Each row below is a small network's average activation on inputs in which a field has the value named, seen along a few directions.
Values that are neighbours, or in one group, have similar rows; names and order tell nothing.
In the rows, 500 means zero.
Random noise pushes rows far along 5 fixed directions. That doesn't count. These rows show it; they differ only by the noise:
[559 523 570 533 614 522 507 580 497 499 497 392 533 463 474 535 494 491]
[457 432 469 492 639 647 460 448 436 567 547 571 396 423 508 545 465 360]
[729 600 644 637 639 554 288 515 521 574 332 326 541 511 317 609 594 586]
[559 575 638 487 475 310 487 485 614 482 472 403 553 454 423 376 594 563]
[450 412 470 500 533 633 418 461 451 509 542 614 434 420 461 509 492 383]
[575 498 443 566 392 499 392 359 559 568 441 635 455 521 492 440 561 423]
[477 467 543 484 817 670 501 527 401 585 552 421 406 401 499 621 436 393]


Field V:
v8: [456 512 543 431 445 377 656 659 559 401 617 456 567 462 546 356 482 515]
v6: [470 364 310 523 291 466 450 447 569 408 449 672 584 612 519 402 549 537]
v2: [375 413 466 448 397 559 516 631 431 356 585 544 568 477 508 492 451 541]
v1: [562 521 475 625 556 623 361 431 486 581 433 509 417 558 537 661 523 542]
v11: [419 500 498 406 430 432 579 554 456 409 623 555 522 506 492 539 428 509]
v3: [348 449 429 474 393 445 701 561 578 431 587 554 471 542 743 470 472 485]
v10: [537 514 520 468 623 558 562 502 444 596 523 498 482 452 544 448 470 378]
v4: [543 466 422 574 465 649 486 645 421 355 450 528 619 622 483 607 488 577]
v9: [447 503 522 453 385 457 543 507 454 469 443 386 577 463 444 512 511 601]
v5: [344 454 524 416 419 485 603 515 470 466 573 505 502 448 493 441 451 558]
v7: [456 506 618 461 308 470 272 628 432 257 489 502 603 449 132 539 495 646]
The values of V form a star with 5 arms.
Q: Which values are neighbours of v4? Give them in the order they are listed.
A: v6, v2
Q: Which values are neighbours of v7? Give them in the order they are listed.
A: v11
Q: Which values are neighbours of v3? Give them in the order they are listed.
A: v1
Q: Which values are neighbours of v10? Give them in the order they are listed.
A: v8
